These are the activations of a small neural network, seen along a few directions. Each row is one input.
Each table varies a few parts of the input and shows all the possible inputs, shuffled.
Descriptions start from the smaller parts, as in this example, which fits no table here: line(4) and (point or ring(9) or (values(3) and ring(5))).
Shared parts are said once, and a part with two or three values counts as separate values.
In the rows, zero is written as 128.

Other details of the inputs shift rows strongly along two fixed directions, in all tables alike. That doesn't count.

Rows:
x1: [ 95 116 119  80 117 139 140 132 129 134 121 164 130 108]
x2: [107 121 172 123 107 132 129 112 152 169 150 169 112 105]
x3: [167 136 168 205 119  96 113 116 129 166 122 107 108 161]
x4: [106 110 159 113  98 141 134 117 147 158 154 173 121  97]
x5: [ 86 110 147 114  86 125 133 118 165 157 142 161 127 104]
x6: [100 120 137  96 100 124 134 101 151 158 163 163 117  99]
x7: [136 128 137 161 110  97 123 131 125 151 117 123 112 156]
x8: [128 145 153 181 118 117 118 125 115 129 157 113 129 141]
x9: [ 84 116 118  69 109 132 151 110 154 145 154 159 128  92]
x10: [163 130 114 112 170 143 129 121 100 109  91 112 145 142]
x11: [158 123  97 118 149 132 121 123 111 101  92 107 153 150]
x12: [154 145 151 220 120 108  98 145 116 142 117 116  90 166]
x13: [104 106 157 101 102 133 132 109 146 152 163 173 124  96]
x14: [140 128  90 109 159 133 123 143 120  83 110  94 156 140]
x15: [142 140  87 120 162 155 133 136 113  93 111 118 125 126]
x16: [ 80 118 148 120 104 134 117 123 163 132 157 169 115  92]
x17: [103 121 130 103 104 143 147 118 148 155 143 164 119 103]
x18: [152 130 116 173 149 124 124 150 116 113 121  93 129 140]
x19: [ 91 114 106  45 131 131 133 121 123 118 128 160 143 103]
x20: [111 137 156 106  92 113 131 118 158 142 180 147 106  99]
x21: [102 120 142  95 101 149 136 110 148 159 155 174 115  98]
x22: [133 136 130 160 125  96 111 147 126 132 135 109 116 151]
x23: [155 134 146 204  98 113 128 126 136 173 125 111  97 160]
x24: [155 118  99 118 151 152 148 138 106 108  89 118 148 134]
x25: [102 107 115  73 127 133 156 123 140 123 135 147 147  97]
x26: [109 127 167 114  85 107 115 121 165 138 170 147 119 104]
x27: [136 139 112 158 145 115 110 153 109 114 111 101 121 149]
x28: [143 114  97  86 155 141 142 123 109 100 110 121 154 120]
x29: [132 124 122 128 144 131 145 131 126 135 102 116 133 132]
x30: [152 121  98 101 151 162 126 129 107  99  86 122 153 142]
x31: [140 153 155 210 111 110  99 123 120 131 141 103 127 169]
x32: [156 121  98 101 153 151 120 122 106  97  92 118 155 145]
x33: [166 135 168 182 104  99 118 132 135 140 150 106 108 144]
x34: [130 125 160 147 101 112 106 120 125 159 138 152 103 143]
x35: [142 140 132 163 158 135 124 135 120 115 111 114 115 135]
x36: [148 136 154 225 108 101  95 139 142 148 133 101 108 157]
x37: [129 135  81  86 160 141 140 138 121  93 131 105 145 123]
x38: [129 115  93  86 144 159 140 131 120 102  90 131 156 128]
x39: [171 135 100 124 150 146 127 118 101 116 104 115 134 149]
x40: [114 152  93  95 153 152 136 123 101  88 136 114 152 125]
x41: [160 125 145 197 106 101 113 124 137 151 112 104 118 170]
x42: [137 137 108  75 146 124 127 141 110  90 119 115 139 126]
x43: [ 87 131 123 113 118 130 131 130 154 138 167 146 114  92]
x44: [119 150 104 115 151 131 120 136  89  91 121 110 148 145]
x45: [ 99 121 164 125 105 128 141 119 154 170 141 164 117 103]
x46: [123 136 108 117 171 135 132 142 121 102 112 108 141 117]
x47: [137 126 118 143 149 145 130 141 118 102 121 124 125 121]
x48: [137 128 166 172  92 117 109 128 128 170 130 148  98 149]
x49: [162 143 138 186 150 103 120 142 126 130 123  83 123 161]
x50: [121 122 122 103 147 124 146 123 132 129 114 123 141 122]
x51: [ 81 116 146 109  90 116 135 128 149 163 141 165 114 108]
x52: [106 149 135 124 147 132 129 121 115 110 142 117 144 126]
x53: [116 118 101  83 151 135 143 142 126  94 139 117 152 105]
x54: [154 118 101 134 146 139 148 140 111 116  92 104 143 141]
x55: [152 141 141 118 145 118 129 132 126 110 127 102 129 131]
Each input here is: values(5) and (point or line(4) or ring(6)).
- Changing only the values(5) part turns x54 into x51. The same change can be made to x33. Which row results? => x42
- Changing only the values(5) part turns x18 into x43. The same change can be made to x53. Which row results? => x37
- Change only the values(5) part in x31. List by row number the other rows that result. => x8, x40, x44, x52
- Which other rows agree with x31 in the values(5) part? List them by row number. => x5, x11, x14, x16, x26, x30, x32, x36, x38, x41
- Start at x21 and move only the ring(6) part, one step at a time. The first step leads to x39. Which rows follow, in order? => x6, x9, x23, x17
- Start at x42 and move only the line(4) part, one step at a time. The first step leads to x22. Which rows follow, in order? => x27, x12
- Change only the line(4) part in x55. List by row number the other rows that result. => x35, x46, x49

Rows:
x56: [179 130  92 144 163 158 126 136 102  94  82 101 138 150]
x57: [ 79 115 143  90 106 107 133 125 168 138 174 144 130  93]
x58: [ 75 123 146  91 109 138 122 117 168 125 187 164 127  75]
x59: [136 126 130 103 148 125 137 127 116 123 101 130 133 124]
x60: [121 150 147 173 115 119 101 124 129 132 159 129 113 136]
x61: [185 141 114 123 172 145 134 125  84  97  94  97 147 156]
x62: [168 160 137 224 125 108 112 129 116 141 138  81 110 176]
x63: [101 119 145 102 101 121 115 122 137 149 144 162 119 121]
x64: [135 119 160 176  95 115 111 126 154 162 133 144 100 129]
x65: [117 126 117  78 126 142 124 119 111 111 131 151 142 122]
x66: [ 90 122 159 114 128 112 129 141 147 143 151 143 117 106]
x67: [111 121 112  83 127 133 123 128 119 119 113 149 136 121]
x68: [102 131 131  81 154 117 132 132 130 105 132 125 142 110]
x69: [120 121 132  74 144 129 139 124 123 123 119 143 138 111]
x70: [ 79 122 107  69 135 146 152 128 145 105 163 151 143  70]
x71: [122 123  84  68 146 138 148 129 113 111 100 124 149 125]
x72: [ 83 122 143  74  90 135 143 104 151 156 180 171 128  92]
x73: [135 117 153 127 101 121 119 120 144 139 139 140 121 126]
x74: [140 120 109 119 137 149 129 129 130 110 105 137 131 117]
x75: [140 129 104  90 176 163 145 127 105 103  97 128 141 119]
x76: [130 126 150 183 110 117 114 145 144 136 141 123 108 127]
x77: [151 140  87 148 166 139 119 156  87  86  88  95 138 155]
x78: [141 141 166 191 101  99  99 124 148 138 156 111 111 142]
x79: [119 109  95  95 154 159 155 124 122 108  99 126 166 117]
x80: [120 126  78  79 152 157 151 128 115 110 103 131 144 119]
x81: [147 126  83 111 162 152 122 141  95 100  79 118 139 149]
x82: [121 144  85  83 159 134 135 128 111  87 125  98 156 130]
x83: [131 115 150 127 101 118 118 124 145 142 134 141 119 125]
x84: [ 94 128 160 152  95 124 120 128 161 140 176 156 109  91]
x85: [ 84 103 142  75  96 121 143 117 168 158 159 168 124  85]
x86: [123 122 115 119 138 123 124 148 130  96 116 116 137 121]
x87: [117 133 130 139 111 136 137 118 138 155 140 143 113 125]
x88: [190 132  95 126 157 146 138 126  95  97 102  88 151 155]
x89: [111 127 170 142  81 106 111 110 138 161 153 162 108 130]
x90: [132 130  92  72 142 146 147 119 107 106 119 123 152 130]
x91: [ 83 141 163 136  91 103 104 115 151 143 180 155 113 112]
x92: [115 118 174 130  76 116 120 110 157 155 168 166 114 106]
x93: [106 112 158 137  85 108 134 117 168 173 156 158 107 105]
x94: [125 135 160 168 101  99 117 121 157 151 173 115 115 128]
x95: [170 145 157 228 141 103 114 150 111 145 113  90 101 167]
x96: [141 134 149 159  93 106 129 116 130 161 141 125 112 151]
x97: [146 133 171 192 117 106 119 125 134 169 119 132  96 143]
x98: [126 114 134 139 112 124 134 126 150 154 133 137 113 119]
x99: [147 119 158 167  97 109 111 129 144 152 124 129 110 140]
x100: [151 148  86 146 170 149 118 146  85  79  99  95 140 151]
x101: [143 128 142 200 121 130 114 126 115 148 103 121 130 167]
x102: [116 132  82  89 157 130 144 149 111  93 106 103 149 130]
x103: [127 121 156 169 130 131 133 119 129 153 114 132 131 136]
x104: [186 128  93 124 158 133 138 130 100  98  88  86 149 159]
x105: [154 118  95 135 162 158 136 132 104  95  74 105 165 146]
x106: [163 134  96 130 164 123 115 146 108  75  91  78 151 155]
x107: [112 119 138 142 114 107 132 142 150 139 148 122 119 119]
x108: [197 134 151 213 111 106 118 126 118 152 126  90 113 180]
x109: [164 136  84 138 164 152 121 138  89  97  75 110 137 158]
x110: [127 111  95  69 148 149 135 136 127  98  97 137 148 112]
x111: [178 146 143 230 119 123 100 128 108 151 107 112  98 181]
x112: [ 59 126 137  76 100 108 136 122 161 142 175 156 130  92]
x113: [ 95 116 168  77 112 123 137 111 147 153 157 169 122  95]
x114: [ 95 132 100  99 136 135 148 143 125 114 135 131 136 109]
x115: [ 96 106 145  81  96 119 141 116 161 155 160 160 126  93]
x116: [ 76 129 156 103 130 136 136 128 147 138 173 162 118  81]
x117: [105 133  96  77 152 129 118 137 113  83 117 121 153 125]
x118: [174 136 139 231 125 103 120 152 124 143 123  83 106 165]
x119: [176 158 161 222 144 109 106 131 114 138 131  85 108 168]
x120: [105 140 129 149 117 128 135 131 135 139 158 128 117 121]
x121: [123 133  88  83 164 149 141 128 124  83 138 110 154 106]
x122: [129 129 150 169 100 113 106 129 131 159 123 145 103 148]
x123: [158 129 100 110 182 155 139 137 100 105  81 112 137 138]
x124: [125 130 150 129 103 130 114 113 123 142 151 150 121 132]
x125: [159 127 144 193 112 127 129 123 138 160 134 120 104 143]
x126: [161 150 167 195 139 101 104 131 124 141 137  90 112 164]
x127: [164 120  83 122 165 153 143 138 112 107  91 102 139 141]
x128: [127 121 110  73 166 143 143 133 115 111  96 134 141 117]
x129: [ 95 117  96  96 138 160 158 118 122 123 106 135 161 118]
x130: [117 130  91  98 158 135 121 152 103  85 100 113 146 135]
x131: [155 137 183 179 107 103 119 115 125 163 141 130 107 148]
x132: [104 112 157  86  93 140 127 110 154 141 171 170 128  91]
x133: [ 91 121 102  63 123 136 151 122 137 132 124 155 138 101]
x134: [ 96 123 107  56 119 129 150 117 131 128 131 149 144 104]
x135: [146 134 137 189 108 114 126 127 130 168 119 119 101 157]
- Changing only one part turns x69 into x134. The same change can be made to x119. Which row results? => x62
- Changing only one part turns x91 into x78. The same change can be made to x60. Which row results? => x58
- What is each input in this table made of? => values(5) and (point or ring(6) or line(9))
- Change only the line(9) part in x83. List by row number the other rows that result. => x56, x64, x73, x74, x92, x99, x110, x132
- Change only the values(5) part in x105. List by row number the other rows that result. => x79, x101, x103, x129
- Change only the values(5) part in x107. List by row number the other rows that result. => x66, x86, x102, x130
- Start at x111 and move only the line(9) part, one step at a time. The first step leads to x109. Which rows follow, in order? => x81, x122, x67, x63, x89, x65, x124
